Small tables with named rows and columns. After each table, cells are looked up by row and column.

Table vepab
,mir,pem,sozuvi,rutakab
bal,4.0,7.7,9.1,6.8
tekep,5.3,2.8,3.5,4.0
fam,4.4,3.8,4.8,3.4
gek,4.4,4.6,5.4,3.5
dutavu,5.4,2.5,4.0,5.3
boduf,3.4,4.0,5.7,1.9
rinomid,3.3,4.2,2.7,3.2
fumam,4.6,3.6,5.2,5.3
bizezo,4.0,3.4,3.0,4.5
dorure,4.0,2.5,4.4,4.1
faz,4.5,2.3,3.7,3.9
rata,3.6,5.1,4.4,2.3
tolovad,5.0,3.8,2.8,2.7

gek, sozuvi => 5.4
fumam, sozuvi => 5.2
tekep, mir => 5.3
boduf, pem => 4.0
fumam, mir => 4.6
rinomid, pem => 4.2
tolovad, rutakab => 2.7
bal, sozuvi => 9.1
bizezo, rutakab => 4.5
dutavu, rutakab => 5.3
dorure, sozuvi => 4.4
rata, mir => 3.6
boduf, rutakab => 1.9
faz, rutakab => 3.9
bizezo, pem => 3.4
Which row has the largest rutakab? bal

gek
|  | ramiror | zono | gud | nagiku |
|---|---|---|---|---|
| rurezuz | -3.887 | 14.900 | -19.700 | -79.438 |
| zab | -14.696 | 12.925 | -20.350 | -76.226 |
| podi | 10.656 | 57.298 | 38.314 | -73.166 |
| vur | -31.262 | 57.943 | 40.443 | -74.434 |
| vak | -10.254 | 59.408 | 40.172 | -74.251 |
| nipuzef | -43.401 | 14.662 | -20.679 | -79.108 |
| fezokib | -6.007 | 56.898 | 39.971 | -75.209 |
| bavis | -21.711 | 15.415 | -21.541 | -79.246 |
| tifud | -1.743 | 66.463 | 33.542 | -71.509 |
| kez | -8.984 | 14.998 | -19.165 | -79.236 |
| lifumi | -16.059 | 35.044 | 7.360 | -77.069 |

What is the gud of zab in gek? -20.350
What is the nagiku of nipuzef in gek? -79.108
What is the nagiku of zab in gek? -76.226
What is the ramiror of rurezuz in gek? -3.887
What is the nagiku of vak in gek? -74.251
What is the ramiror of vur in gek? -31.262
What is the gud of fezokib in gek? 39.971
Which row has the largest gud? vur

kisatu =
|  | vuz | gelumed | pepig | rufab | sog | puz | nuladuz | gef | bugim | kom |
|---|---|---|---|---|---|---|---|---|---|---|
| telubuf | 66 | 24 | 117 | 95 | 143 | 140 | 148 | 24 | 117 | 162 |
| fidefof | 145 | 165 | 147 | 131 | 132 | 171 | 174 | 165 | 143 | 118 |
| moniz | 196 | 176 | 178 | 119 | 162 | 143 | 158 | 176 | 147 | 134 |
| lifeki | 198 | 142 | 173 | 77 | 136 | 139 | 149 | 142 | 152 | 167 |
| fil | 163 | 149 | 123 | 164 | 96 | 137 | 117 | 149 | 140 | 175 |
| dat | 111 | 140 | 131 | 177 | 183 | 151 | 200 | 140 | 152 | 121 |
| memopu | 173 | 136 | 105 | 205 | 143 | 139 | 155 | 136 | 138 | 124 |
| dezuno | 151 | 167 | 140 | 138 | 140 | 128 | 148 | 167 | 150 | 126 |
| kofekom | 122 | 146 | 155 | 136 | 167 | 125 | 169 | 146 | 171 | 167 |
| resen | 155 | 148 | 141 | 129 | 82 | 130 | 106 | 148 | 166 | 139 |

kom of resen: 139
vuz of fil: 163
sog of kofekom: 167
puz of memopu: 139
sog of dezuno: 140
bugim of telubuf: 117
nuladuz of fil: 117
kom of memopu: 124
rufab of resen: 129
Row with the largest sog: dat

Table mas
,bunafuz,kab,kefa,nar,gulepa,kip,tifof
vedoko,46.339,64.357,42.741,74.506,93.708,64.961,48.524
simi,46.339,64.357,42.188,74.506,77.593,61.461,36.918
gibafu,68.178,64.357,62.619,74.506,39.425,59.482,36.918
fese,46.339,66.770,42.741,74.506,91.809,68.354,83.462
rupofaz,82.536,63.349,66.460,74.506,36.809,59.098,36.918
guna,46.339,73.005,42.741,74.506,98.475,69.788,71.308
dipirik,79.570,64.357,78.767,74.506,38.181,61.461,36.918
noze,46.339,64.357,42.741,74.506,71.762,61.461,24.512
lafi,46.339,64.357,42.741,74.506,62.162,61.461,17.960
ket,46.339,64.357,36.736,74.506,71.762,61.461,36.918
taful,46.339,64.357,42.741,74.506,85.338,61.461,36.918
zafim,56.500,64.357,42.741,74.506,36.913,61.461,36.918

gibafu, gulepa -> 39.425
guna, kab -> 73.005
rupofaz, bunafuz -> 82.536
noze, nar -> 74.506
guna, kip -> 69.788
noze, kab -> 64.357
lafi, tifof -> 17.960
gibafu, bunafuz -> 68.178
lafi, bunafuz -> 46.339
Which row has the largest kip? guna

magisef
cols = dar, dede, sisogo, sekato, seve, dag, zup, bopu, nutop, mokita
petakem: [28, 376, -210, 226, 258, 354, 115, -111, 453, 19]
muf: [-494, -316, -709, -489, 818, 201, 980, -629, 73, 708]
babikag: [152, 124, 86, -86, -38, 436, 170, 242, -167, 111]
fegobop: [198, 506, 349, 157, 151, 447, 100, 188, 75, -113]
veke: [-446, -191, -544, -340, 817, 134, 860, -581, 155, 599]

What is the mokita of petakem in magisef? 19
What is the zup of babikag in magisef? 170
What is the mokita of fegobop in magisef? -113
What is the seve of fegobop in magisef? 151
What is the dag of muf in magisef? 201
What is the nutop of petakem in magisef? 453
What is the sisogo of fegobop in magisef? 349
What is the bopu of muf in magisef? -629
What is the dar of petakem in magisef? 28
What is the nutop of muf in magisef? 73
What is the mokita of muf in magisef? 708
What is the seve of petakem in magisef? 258
What is the seve of babikag in magisef? -38
What is the seve of veke in magisef? 817
What is the dar of veke in magisef? -446
What is the sisogo of petakem in magisef? -210
Which row has the largest dede? fegobop

Table gisa
	tedu	mogil
lofuril	58973	40101
rukilok	55249	40044
kiv	70259	81801
tovum	54462	19328
zelub	49648	53383
rukono	12110	22632

What is the mogil of tovum in gisa? 19328
What is the tedu of rukono in gisa? 12110
What is the mogil of kiv in gisa? 81801
What is the tedu of kiv in gisa? 70259
What is the tedu of lofuril in gisa? 58973
What is the mogil of lofuril in gisa? 40101
What is the mogil of rukono in gisa? 22632
What is the tedu of zelub in gisa? 49648
What is the tedu of rukilok in gisa? 55249
What is the tedu of tovum in gisa? 54462
What is the mogil of rukilok in gisa? 40044
What is the mogil of zelub in gisa? 53383
Row with the largest mogil: kiv

fik
columns: nevego, sim, kez, fosa
kod: [2688, 8088, 200, -2056]
nek: [-653, -2329, 1577, 2715]
napev: [-13, -6307, -7519, 25]
fazira: [4397, 3707, -502, 1149]
mobemat: [-4633, -1138, -8686, -3875]
gapovip: [7967, -2534, 1725, -4288]
vuv: [8139, -2234, 4349, -5448]

nevego of vuv = 8139
fosa of kod = -2056
sim of kod = 8088
kez of napev = -7519
sim of mobemat = -1138
fosa of mobemat = -3875
sim of napev = -6307
kez of mobemat = -8686
nevego of gapovip = 7967
nevego of mobemat = -4633
kez of gapovip = 1725
fosa of fazira = 1149
kez of fazira = -502
nevego of kod = 2688

zakor =
|  | besodi | lopobiz | met | gav | beva | kofo | voko | ludele | pomip | gur |
|---|---|---|---|---|---|---|---|---|---|---|
| zup | -3026 | 3126 | 3588 | 1801 | -8377 | -544 | -1846 | 1531 | 2606 | -1496 |
| rok | -313 | 2439 | 996 | -1273 | -724 | 1487 | 3317 | -1394 | 3594 | -6981 |
| gusizu | 3296 | 1953 | 2478 | 2152 | 6573 | 990 | 5053 | 1163 | -603 | -4989 |
| mafamap | 168 | 1520 | -3348 | -367 | 4434 | 29 | 9374 | 3791 | -277 | 640 |
| parab | 1447 | 2262 | -2773 | 2045 | 4591 | 878 | 6515 | -534 | -1337 | -5395 |
| gem | -1687 | -307 | 544 | 2750 | 3554 | 1172 | 7790 | 679 | 3495 | -1651 |
| basos | 3165 | 3003 | 3285 | 1702 | -2797 | -579 | 3658 | -7190 | 1147 | -2345 |

pomip of gem is 3495
voko of mafamap is 9374
voko of gem is 7790
met of zup is 3588
gur of zup is -1496
gur of mafamap is 640

sumeda
columns: zokinud, zakadi, fol, fenasod, zorof, nabo, befaf, mubud, kesakav, vog
nukeseg: [44, 32, 4, 7, 67, 74, 71, -70, -3, -56]
far: [12, 44, 52, 15, 23, 21, -6, -1, -18, -13]
kire: [-5, -50, -47, -5, -50, -38, -12, 39, 33, 45]
pibe: [-8, -42, -8, 4, -70, -53, -55, 57, 19, 47]
fatu: [-26, -49, -33, -7, -55, -60, -30, 64, 32, 67]

What is the zakadi of far in sumeda?
44
What is the mubud of pibe in sumeda?
57
What is the fenasod of pibe in sumeda?
4
What is the fenasod of far in sumeda?
15
What is the zokinud of fatu in sumeda?
-26
What is the kesakav of fatu in sumeda?
32
What is the mubud of fatu in sumeda?
64
What is the zorof of kire in sumeda?
-50
What is the mubud of kire in sumeda?
39
What is the nabo of nukeseg in sumeda?
74
What is the kesakav of nukeseg in sumeda?
-3
What is the kesakav of pibe in sumeda?
19
What is the zokinud of far in sumeda?
12
What is the befaf of far in sumeda?
-6
What is the zorof of pibe in sumeda?
-70
What is the befaf of kire in sumeda?
-12
What is the kesakav of kire in sumeda?
33
What is the fol of far in sumeda?
52

